A small network was shown many inputs. Here are its activations along a few directions, one row for each input.
In each table, some parts of the input vary, and every possible input appears once, in random order.
Descriptions start from the smaller parts, as in this example, which fits no table here: one of 4 places along a line, together with either a single point or one of 9 places along a line or (one of 2 separate values, together with one of 5 places around a ring).
Shared parts are said once, and a part with two or three values counts as separate values.
In the rows, 128 means zero.

Other details of the inputs vary at random and push rows far along two fixed directions, the same in every table; ignore that.

Table:
row 1: [131 132  93 128 182 138 172 117 167 149 147]
row 2: [130 112  93 134 143 131 130 120 160 160 108]
row 3: [147 141 106 138 106 163 149 192 111  88 131]
row 4: [134 150 166 134  57 127 109 140  82 116 154]
row 5: [156 148  91 112 147 131 136 162 135 127  95]
row 6: [157 182 119 133 104 152 144 182 121 122 141]
row 7: [144 141 107 151  92 164 135 191 124 110 135]
row 8: [144 132 102 116 154 127 123 128 157 153  95]
row 9: [109 105 160 125 173 111 126  88 157 130 107]
row 10: [123  83 149 117 152  79 113  28 140 162 130]
row 11: [173 104  73 129 149 115 154  92 139 156 128]
row 12: [149 139  86 123  89 162 134 185 108 108 130]
row 13: [157 157 101 122  94 151 123 194 111 122 116]
row 14: [ 79 133 202 112 107 100  91  95  79 114 173]
row 15: [176 163  97 116 108 126 128 176  82 116 143]
row 16: [152 114 106 112 154 103 133 102 124 142 139]
row 17: [150 150  91 125  99 152 139 193  98 107 119]
row 18: [145 121  99 112 154 129 132 126 154 145  99]
row 19: [ 88  72 161 130 172 118 121  46 171 140 122]
row 20: [130 143 158 143  52 135 115 134  77 118 161]
row 21: [ 80 139 215 131  85 115  99  92 104 124 164]
row 22: [ 83 136 223 134  98 116  73 104 103 117 128]
row 23: [ 89 132 194 154  73 134  90 134  96 115 141]
row 24: [162 161 119 134 110 160 134 199 116 104 117]
row 25: [ 70 121 201 137  75 127 107  85 103 117 179]
row 26: [149 129  81 128 129 149 139 154 140 143 111]
row 27: [159 139 107 135 146 149 142 164 154 131 107]
row 28: [135 161 169 133  62 124 103 139  82 118 147]
row 29: [134 105 106 139 153 148 145 124 165 134 122]
row 30: [160  97  82 126 130 120 146  94 131 141 143]
row 31: [134 159 101 131 107 162 159 182 114 106 173]
row 32: [154 159 121 146 100 154 127 200 124 116 119]
row 33: [184 141  89 123 126 117 136 133 118 140 123]
row 34: [147 159 121 141 115 139 146 203 110  89 113]
row 35: [ 98 159 187 113 102 110  92 126  70 108 167]
row 36: [119  90 134 133 126 116 134  59 147 148 148]
row 37: [142 112  99 136 183 137 161 125 167 132 103]
row 38: [ 91 101 160 120 158  93  91  56 166 168 100]
row 39: [150 136  91 127 126 136 127 161 148 145 105]
row 40: [139 130 113 133 187 114 151 135 166 126  89]
row 41: [136  99  74 115 162 134 153 119 160 133 110]
row 42: [131 109  81 127 169 117 157 126 154 138  98]
row 43: [119 100  89 124 153 118 152 121 150 125 111]
row 44: [163 172 121 133 116 157 128 198 116 106 110]
row 45: [112 149 164 116  74 127  98 162  75  98 126]
row 46: [104 170 175 125  89 135 118 158  88 104 173]
row 47: [ 86 118 170 126  61 134  87 123  87 112 148]
row 48: [142  97  93 117 145 113 141  94 124 134 154]
row 49: [128 111  90 115 169 127 156 108 143 134 160]
row 50: [146 147  94 120 146 119 141 166 133 122  93]
row 51: [ 94 112 184 123  87  96  90  79  61 120 172]
row 52: [ 82  88 158 115 172  79 116  57 155 143 100]
row 53: [133 111 100 144 181 124 165 130 163 127 101]
row 54: [ 98 151 206 130  97 121  90 137  87  93 124]
row 55: [144 112  99 142 173 145 152 123 175 149 106]
row 56: [141 121  81 118 186 126 162 114 148 146 147]
row 57: [ 93 104 177 135 171 101  99  60 175 158 103]
row 58: [129 110 126 137 164 138 139 109 157 137 111]
row 59: [ 74 132 207 140  81 123 106  86  99 126 171]
row 60: [155 151  90 126  94 160 133 190 103 118 120]
row 61: [158 148  92 113 141 138 128 158 139 136  96]
row 62: [ 76  73 160 137 176  99 134  54 164 126 119]
row 63: [ 99 137 159 117 172 109 128  83 154 146 144]
row 64: [ 96  87 128 128 134 118 112  79 157 151 124]
Each input here is: one of 4 places along a line, together with either one of 6 places around a ring or (one of 2 separate values, together with one of 5 places along a line).
The inputs of row 36 and row 4 match in every part but the place on the line of 4. If row 64 is changed in the same way as row 36 into row 4, which row does it become?
> row 39
The inputs of row 7 and row 23 match in every part but the place on the line of 4. If row 62 is changed in the same way as row 7 into row 23, which row does it become?
> row 53
Which other rows does row 43 become when the choice among 2 separate values takes its other values? List them by row number.
> row 62
Which other rows does row 37 become when the place on the line of 4 takes its other values? List them by row number.
> row 3, row 9, row 54
A walk changes only the place on the line of 5. It starts at row 50 and steps to row 5. List the rest of the walk in order.
> row 61, row 8, row 38
Which other rows does row 28 become when the place on the ring of 6 takes its other values? List them by row number.
> row 6, row 15, row 33, row 35, row 63

Table:
row 65: [ 84 111 187 136 125 101  96  60 140 162 144]
row 66: [155 118  31 101 212 136 175 150 191 150  87]
row 67: [114  66 116 140 147 110 140  58 163 156 127]
row 68: [137 111 130 108 173 115 144  74 143 129 146]
row 69: [119 150 103 120 137 149 146 182 128 101 127]
row 70: [162 150 123 121  64 159 130 158  92 113 167]
row 71: [125 117 118 124 163 103 120  79 158 176 113]
row 72: [105 116 104 110 137 133 123 119 150 145 111]
row 73: [126 137 134 118 152 100 118 117 123 146 120]
row 74: [118  90 125 129 176 112 121  56 181 180 137]
row 75: [130 165 141 135 126 122 129 164 105 115 142]
row 76: [ 86 125 154 115  76 111 102 137  67  97 152]
row 77: [100 109 150 128 148 135 110 101 179 149 100]
row 78: [117 145 170 109  86 115  88 131  61 109 158]
row 79: [ 79 114 150 124 118 112 124 111 104 102 154]
row 80: [185 120  43 128 211 153 190 126 194 159 129]
row 81: [ 96 121 182 132 124  93 119  58 154 156 134]
row 82: [162 149 117 151 130 168 146 192 144 109 101]
row 83: [ 89 170 215 133  77  99 106 130  74  95 152]
row 84: [121 116 140 117 172 109 127  81 137 133 146]
row 85: [ 62  79 163 129 110 108 107  53 134 141 153]
row 86: [169 169  90 126 113 125 151 161 134 141 112]
row 87: [140 144  74 126 113 171 153 191 148 128 126]
row 88: [106 140 200 127  87 117  76 147  80  97 105]
row 89: [145 156 108 140 141 176 148 197 155 114 106]
row 90: [137 134  77 140 119 162 169 177 126 109 150]
row 91: [ 83 154 214 131  75 113  75 135  52  95 175]
row 92: [121 107 151 132 188 115 126 100 170 127  86]
row 93: [125 137 147 116  84 126  93 115  87 131 151]
row 94: [100  90 146 133  94 103 104  79 101 131 132]
row 95: [109 121 188 159  81 134 112 130  91  97 138]
row 96: [109  89 168 128 139  90 104  73 120 126 103]
row 97: [164 125  75 152 121 156 177 175 123 110 138]
row 98: [121  95 117 116 178 102 111  53 166 180 122]
row 99: [117  88 136 122 162 113 121  42 169 171 144]
row 100: [178 132  79 123 159 157 179 132 152 133 148]
row 101: [100 146 188 116  84 106  73 132  57 114 158]
row 102: [110 125 139 122 186 127 129 125 171 125  93]
row 103: [212 136  26 107 153 153 171 146 155 150 122]
row 104: [108 105 168 130 129 114  88  88 143 141  87]
row 105: [101 119 167 140 145 125 115  90 130 141 159]
row 106: [140 122 110 129  97 118 131 156  82 103 131]
row 107: [124 182 157 118  64 151  92 228  67  81 112]
row 108: [177 189  91 146 113 155 181 207 130 116 134]
row 109: [136 101 127 138 117 117 115 101 128 136  99]
row 110: [167 166 120 150  65 174 120 224 109 101 110]
row 111: [109 157 129 135  94 171 139 194 109  98 147]
row 112: [118  81 143 139 188  96 137  63 164 133 100]
row 113: [ 98 137 165 120  98 134  83 136 120 125 101]
row 114: [126 134 137 113 165  82 138  88 150 150 109]
row 115: [195 137  60  98 158 135 164 147 133 132 129]
row 116: [145 137 108 141  97 133 148 181  85  85 143]
row 117: [153 112 116 151 106 140 133 138 134 128 114]
row 118: [164 188 104 151  98 166 154 221 103 112 149]
row 119: [160 106  19 118 166 138 171 135 171 155 109]
What is each input in this table made of?
> one of 5 places around a ring, together with either one of 5 places along a line or one of 6 places around a ring
The inputs of row 72 and row 87 match in every part but the place on the ring of 5. If row 104 is changed in the same way as row 72 into row 87, which row does it become?
> row 110
Which other rows does row 86 become when the place on the line of 5 takes its other values? List them by row number.
> row 71, row 93, row 98, row 103
Which other rows does row 68 become when the place on the ring of 5 takes its other values? List them by row number.
> row 70, row 100, row 103, row 115

Table:
row 120: [ 98 112 154 144  77 126 118 113 107 116 138]
row 121: [ 78 126 158 142  92 143 107 157 114 106 123]
row 122: [144 149  95 118 155 130 128 161 152 144  88]
row 123: [157 109  50 120 230 135 188  77 225 187 140]
row 124: [110 123 185 115 106 110  81  93 102 135 118]
row 125: [105  96 158 114 155  75 104  34 153 170 109]
row 126: [112 131 143 110 110 107 118 132  68  94 157]
row 127: [156 129  68 137 128 170 155 193 152 113 109]
row 128: [139 187 154 147  93 165 137 186 108 108 163]
row 129: [121  95 123 135 132 146 132 114 145 129 117]
row 130: [178 129  71 153  89 161 154 181 113 116 136]
row 131: [123 147 123 110  84 133 128 153  72 112 182]
row 132: [145 122 105 112 172 118 122 114 169 152  91]
row 133: [101  93 196 124 120  75  76  24 115 158 131]
row 134: [139 145 121 128 155 120 148 152 113  97 120]
row 135: [142 156 145 140 151 134 152 164 141 112 125]
What is each input in this table made of?
> either one of 6 places around a ring or (one of 2 separate values, together with one of 5 places along a line)
A walk changes only the place on the line of 5. It starts at row 133 and steps to row 125. List the rest of the walk in order.
> row 124, row 132, row 122
List by row number the other inputs of the same sort as row 123.
> row 126, row 128, row 131, row 134, row 135
